Each row below holds a small network's activations on one input, seen along a few directions.
In each table, some parts of the input vary, and every possible input appears once, in random order.
A made-up example of a description, with smaller parts first: one of 6 places along a line, together with either a single point or one of 9 places along a line or (one of 2 separate values, together with one of 8 places around a ring).
Shared parts are said once, and a part with two or three values counts as separate values.
(in the rows, 128 means zero)

Other details of the inputs vary at random and push rows far along two fixed directions, the same in every table; ignore that.

A family of inputs:
R1: [131 130 132 128 123 130 130 121 129 120 130 136 128 124 135]
R2: [130 129 123 127 134 135 130 123 130 127 132 128 128 134 122]
R3: [128 129 127 135 133 134 131 121 128 129 133 126 127 130 132]
R4: [131 123 130 120 127 129 125 128 135 122 130 135 124 123 128]
R5: [136 127 131 125 122 125 123 132 131 127 130 136 124 121 134]
R6: [133 131 127 128 136 136 130 122 127 128 130 124 133 129 128]
R7: [127 128 128 123 126 130 125 132 130 118 135 133 126 131 131]
R8: [137 135 126 131 131 131 129 127 127 129 132 131 127 131 129]
R9: [127 128 134 121 129 126 128 123 129 123 132 133 128 126 129]
R10: [138 127 125 131 134 127 124 131 132 131 134 129 124 128 129]
R11: [129 132 130 130 124 128 122 127 133 118 131 134 127 128 129]
R12: [128 131 125 129 139 131 135 123 130 129 129 131 134 127 123]
R13: [128 128 128 132 133 129 132 125 125 131 136 123 125 130 132]
R14: [135 131 127 132 132 132 133 121 126 128 131 130 127 130 131]
R15: [129 124 134 127 128 132 123 130 131 124 129 130 127 120 137]
R16: [133 122 133 126 122 125 126 127 129 127 130 135 125 120 135]
R17: [133 130 126 128 135 134 132 132 129 125 137 127 125 135 127]
R18: [137 133 127 129 133 128 132 131 125 130 136 129 125 130 131]
R19: [128 129 129 131 137 134 130 129 124 129 134 122 128 129 132]
R20: [ 61  77  65  98  94  82  57 116  72 192 125 107 154 163 113]
R21: [127 130 131 124 126 132 126 122 129 121 127 129 134 125 132]
R22: [133 136 123 132 133 130 135 130 129 129 130 134 131 126 128]
R23: [128 122 134 129 125 128 126 126 132 125 131 132 124 119 137]
R24: [123 128 133 127 128 131 125 129 125 122 131 127 129 126 136]
R25: [127 148 170 156  79 108 166 181 129 153  28  58  99 146  60]
R26: [137 125 128 126 137 131 128 127 130 132 130 123 130 124 131]
R27: [120 131 130 130 130 133 130 129 131 120 125 133 133 122 135]
R28: [124 129 128 129 123 125 133 126 128 124 125 137 132 122 132]
R29: [131 128 134 126 124 126 132 125 126 121 134 134 126 124 136]
R30: [123 131 128 125 129 130 131 126 130 122 125 132 138 122 132]
R31: [124 128 133 131 124 132 128 121 131 121 130 132 127 125 135]
R32: [132 129 125 125 137 132 133 127 128 126 136 127 126 132 124]
R33: [131 134 126 130 139 136 137 126 130 126 129 128 137 124 128]
R34: [123 131 131 125 131 128 133 122 134 121 126 138 134 122 128]
R35: [134 130 129 127 137 133 132 127 126 128 134 122 131 128 130]
R36: [120 130 125 123 127 129 131 127 133 120 125 136 131 125 125]
R37: [135 132 128 133 135 127 129 131 128 126 137 128 125 132 127]
R38: [137 126 125 128 135 133 128 132 135 128 133 129 123 130 128]
R39: [129 131 131 128 125 124 123 131 129 119 135 133 125 128 131]
R40: [126 130 128 126 123 133 125 129 133 118 128 133 127 131 127]
R41: [124 129 132 129 127 135 125 125 129 120 127 130 130 126 135]
R42: [124 132 123 126 123 124 127 129 128 126 129 139 133 123 133]
R43: [132 123 129 124 125 130 123 133 135 121 131 135 124 126 131]
R44: [133 124 129 133 135 131 131 126 131 132 133 126 122 123 134]
R45: [128 129 133 122 128 129 127 127 126 122 131 127 132 125 133]
R46: [133 132 125 134 132 130 125 127 129 127 133 128 128 134 125]
R47: [129 131 128 133 136 139 129 125 127 127 131 125 130 130 131]
R48: [123 131 125 127 126 131 131 133 135 118 127 137 131 127 128]
R49: [125 132 125 134 138 137 133 129 128 128 129 127 134 126 130]
R50: [141 129 126 129 132 127 128 131 129 134 132 130 123 125 131]
R51: [133 124 134 122 128 129 124 127 132 124 129 129 131 120 134]
R52: [134 126 129 131 138 135 128 130 130 130 130 124 125 124 134]
R53: [132 123 135 121 129 126 125 124 134 125 128 134 127 122 129]
R54: [ 67  79  67 100  92  74  55 123  65 197 132 108 155 161 123]
R55: [126 128 130 121 128 128 128 127 130 119 133 133 125 128 127]
R56: [130 134 122 135 135 129 131 130 131 127 133 133 131 129 125]
R57: [132 130 128 128 137 133 131 119 130 128 131 129 130 131 124]
R58: [126 130 133 123 128 130 127 118 132 121 127 134 130 126 128]
R59: [132 131 124 130 133 137 129 128 131 125 133 129 127 136 125]
R60: [131 133 129 126 121 129 126 126 130 122 131 136 128 126 133]
R61: [124 127 134 129 125 128 129 125 127 122 134 129 125 125 136]
R62: [119 129 131 132 126 129 132 125 131 122 127 135 131 122 135]
R63: [134 126 132 128 124 124 120 133 134 122 131 134 123 123 131]
R64: [134 130 130 127 138 130 134 124 128 129 134 127 128 130 126]
R65: [124 133 127 131 126 125 127 131 134 119 129 138 131 124 130]
R66: [136 125 125 125 137 132 130 127 134 129 132 129 124 128 125]
R67: [127 131 121 128 136 133 136 127 131 127 129 131 132 129 120]
R68: [130 131 123 133 134 129 136 124 126 130 130 133 131 126 130]
R69: [122 146 173 160  80 105 166 173 124 157  29  56  98 141  67]
R70: [138 125 127 130 133 127 131 126 128 133 131 129 123 124 133]
R71: [135 129 128 130 133 127 135 125 123 130 135 128 125 129 132]
R72: [136 124 128 125 138 128 129 124 132 133 129 127 127 127 127]
Each input here is: one of 2 separate values, together with one of 4 places along a line, together with one of 9 places around a ring.
- Changing only the place on the line of 4 turns R29 into R28. The same change can be made to R9. Which row results? => R34
- Changing only the place on the line of 4 turns R24 into R15. The same change can be made to R35. Which row results? => R26
- A walk changes only the place on the ring of 9. It starts at R49 and steps to R33. List the rest of the walk in order. => R12, R67, R25, R56, R22, R68, R69
- Change only the place on the ring of 9 in R53. List by row number the other rows that result. => R4, R5, R15, R16, R23, R43, R51, R63
- Change only the choice among 2 separate values in R54. List by row number the other rows that result. => R18
- A walk changes only the place on the line of 4. It starts at R52 and steps to R19. List the rest of the walk in order. => R47, R49

A family of inputs:
R73: [150 179 174 157 152 182 209 146 172  84  78  97 116 134  74]
R74: [162 139 179 124  78 106 130 176 164 105  73 117  81 128  82]
R75: [186 161 190 157 155 157 193 147 169 124  75  92 100  99 110]
R76: [126  97 106 116  92  75 107 175  98 210  62  49  97 183  41]
R77: [100 164 184 136  82 141 164 154 163  79  50 112 109 126  83]
R78: [170 153 136 154 171 157 157 118 153  93 180 182 131  88 193]
R79: [106  93 142 133  96  95 107 146  74 214  58  17 105 168  76]
R80: [161 154 131 125 197 174 176  90 160  94 165 165 147 100 144]
R81: [101 109  98  93 146 129  96  74 132  95 183 207 171  98 179]
R82: [ 77 112  59 124 127  92  97 104  78 169 161 149 171 136 147]
R83: [154 201 169 178 148 172 208 151 173  49 120 144 122 122 119]
R84: [121  94 102  92 146 136  86  92 132 107 196 199 158  84 200]
R85: [122  86 118  87 140 141  79  81 123  95 215 175 144 108 208]
R86: [ 76  81 101 142  70  78  69 135  52 218 114  65 125 176 123]
R87: [107  95  31 101 119  86  42 130  77 185 190 151 142 170 140]
- What is each input in this table made of? => one of 3 separate values, together with either a single point or one of 4 places along a line
- Changing only the choice among 3 separate values turns R85 into R79. The same change can be made to R74. Which row results? => R76
- Which other rows agree with R83 in the choice among 3 separate values? List them by row number. => R78, R82, R86, R87
- A walk changes only the place on the line of 4. It starts at R77 and steps to R81. List the rest of the walk in order. => R84, R85

A family of inputs:
R88: [125 125 101 110 160 122 129 116 118 146 147 139 152 133 119]
R89: [ 74 100  83 117 101  86  98 120  87 166 126 134 160 134 134]
R90: [124 135 161 145 116 135 161 129 121 154  62  53 113 150  82]
R91: [141 137 191 153 106 129 156 161 146 119  80  93  88 111 125]
R92: [175 178 140 153 179 186 184 108 168  59 198 187 119 107 173]
R93: [ 96  88 112 127  72  66  93 146  76 194  96  87 123 143 118]
R94: [169 157 165 169 112 132 175 169 143 133  93  99  86 121 116]
R95: [148 138 176 114  91 134 152 142 170  85  86 131  93 134  82]
R96: [109 120  62 108 156 120  81 116 124 122 194 182 168 137 148]
R97: [112 121 100 130 165 134 135 109 112 154 146 126 156 130 129]
R98: [198 158 162 167 175 175 182 122 175  89 150 157  96  99 151]
R99: [ 50  89  99 115  86  90  74 121  74 173 113  95 144 160 125]
R100: [ 84 110  64 113  96  76  92 143  86 188 115 120 150 156 101]
R101: [100 135 180 137  69 107 141 153 119 126  55  77 102 138  90]
R102: [182 148 168 153 120 124 165 157 153 133  82 109  80 126  93]
R103: [143 158 178 146 102 130 175 138 127 107  89 102 114 123 115]
R104: [156 166 161 141 173 188 173 120 178  58 150 175 138  83 172]
R105: [183 145 176 130 166 173 154 104 182  56 178 184 109  70 185]
R106: [171 164 130 118 190 190 156 131 193  41 183 195 133 101 151]
R107: [136 121  90  97 182 141 112  81 113 121 215 170 153 139 155]
R108: [128  95  91  98 150 132  74 100 103 139 193 159 160 114 191]
R109: [ 91 106  93 122  85  79  96 132  82 192  87  90 123 179  73]
R110: [141 117 104 121 130 108  89 143 122 137 164 141 125 139 136]
R111: [ 75 104 113 126  64  70 104 133  70 179  89  86 132 161 103]
R112: [147 159 162 170 121 145 179 137 141 123  83 101  98 140  93]
R113: [142  95  82  95 177 122  90  97 105 155 208 156 147 130 160]
R114: [128  93  73  90 158 134  64 123 122 128 202 159 139 137 157]
R115: [ 94  69  85 113 129 102  78 109  81 214 119  70 144 151 120]
R116: [145 156 159 129 112 143 147 165 148  98  93 100  98 149  84]
R117: [144 158 143 138 114 121 134 152 137 106 121 122 112 151 101]
R118: [101 120 122 120 124 137 106 114 109 126 140 127 145 136 150]
R119: [ 85 106  96 112  87  85  84 111  86 158 131 131 145 151 131]
R120: [128 157 132 161 131 137 150 154 144 115 111 123 131 130 113]
R121: [ 87  98  98 104 112  93 104 128  96 197  73  73 150 155  77]
R122: [171 163 163 148 195 194 198 104 185  77 135 142 131  92 141]
R123: [109 140 147 146  95 132 139 168 120 137  67  62 106 163  76]
R124: [142 162 178 153 107 130 186 153 141 112  64 105 123 107 107]
R125: [126  71  86  74 132 122  64 101 140 124 189 184 135 124 153]
R126: [ 96 113  75 110  99  87  90 128  83 171 144 125 137 167 114]
R127: [113 149 171 154 111 135 166 153 148 108  71 111 117 110 116]
R128: [104  88 105 107  98  87  68 117  97 173 132 124 136 125 141]
R129: [139 167 146 167 119 137 184 160 146 124  86 114 115 122 105]
R130: [108 111  91  96 143 141  84  86  98 121 189 161 171 131 177]
R131: [153 140 150 143  84  91 144 180 122 163  73  85  88 140  87]
R132: [104  95  82 134 116  97  71 141  91 179 147 107 137 155 133]
R133: [114 145 167 141  78 101 148 154 135 141  38  94 119 116  84]
R134: [145 149 131 141 133 129 160 138 149 126  98 138 119 129  96]
R135: [196 155 165 136 159 159 157 114 179  61 181 196 110  78 187]
R136: [164 171 194 139 145 176 179 107 178  42 144 166 108  90 153]
R137: [147 138 172 118 102 134 164 154 186  85  70 140 104 113  82]
R138: [177 166 158 145 197 187 188  97 158  73 183 157 125 111 156]
R139: [109 120  85 142 151 135 125 109 122 149 139 146 149 132 129]
R140: [101 111  98 104 159 143 102  81 136 101 187 190 165  96 177]
R141: [145 166 198 148  84 124 167 144 146 106  59 101  97 119  93]
R142: [ 80  99  90  99 145 129  88  95 125 112 177 177 167 108 172]
R143: [118 128  83 129 167 150  97  99 123 102 217 174 155 142 171]
R144: [ 91  97 105 101 101  93  95 118  83 194  87  65 137 174  78]
R145: [106 141 138 149 104 132 146 177 133 140  56  73 120 144  75]
R146: [113  98 133 114 116 115  96 125 122 129 141 131 121 113 155]
R147: [129 102 103 110 165 149  86 100 123 118 203 170 149 108 202]
R148: [ 99 111  77 106 138 115  91  93 120 125 178 192 170 114 170]
R149: [147 102 116 103 157 130 108 107 126 151 149 117 129 127 134]
R150: [173 143 178 158 142 137 178 151 137 144  94  80  96 121 107]
R151: [132 148 152 131 123 142 151 140 136 114  93 122 143 110 128]
R152: [157 141 166 154 124 150 152 176 153 118  89  84  89 129 105]
R153: [127  93  90 107 147 121  87  95  98 140 197 159 156 111 189]
- What is each input in this table made of? => one of 3 separate values, together with either a single point or one of 9 places around a ring or (one of 2 separate values, together with one of 6 places along a line)
- Changing only the choice among 3 separate values turns R109 into R102. The same change can be made to R123. Which row results? => R152
- Changing only the choice among 3 separate values turns R146 into R101. The same change can be made to R132. Which row results? => R143
- Change only the choice among 3 separate values in R113. List by row number the other rows that result. => R88, R107
- Change only the place on the ring of 9 in R146. List by row number the other rows that result. => R91, R93, R105, R108, R128, R135, R147, R153
- A walk changes only the place on the line of 6. It starts at R106 and steps to R96. List the rest of the walk in order. => R100, R134, R88, R121
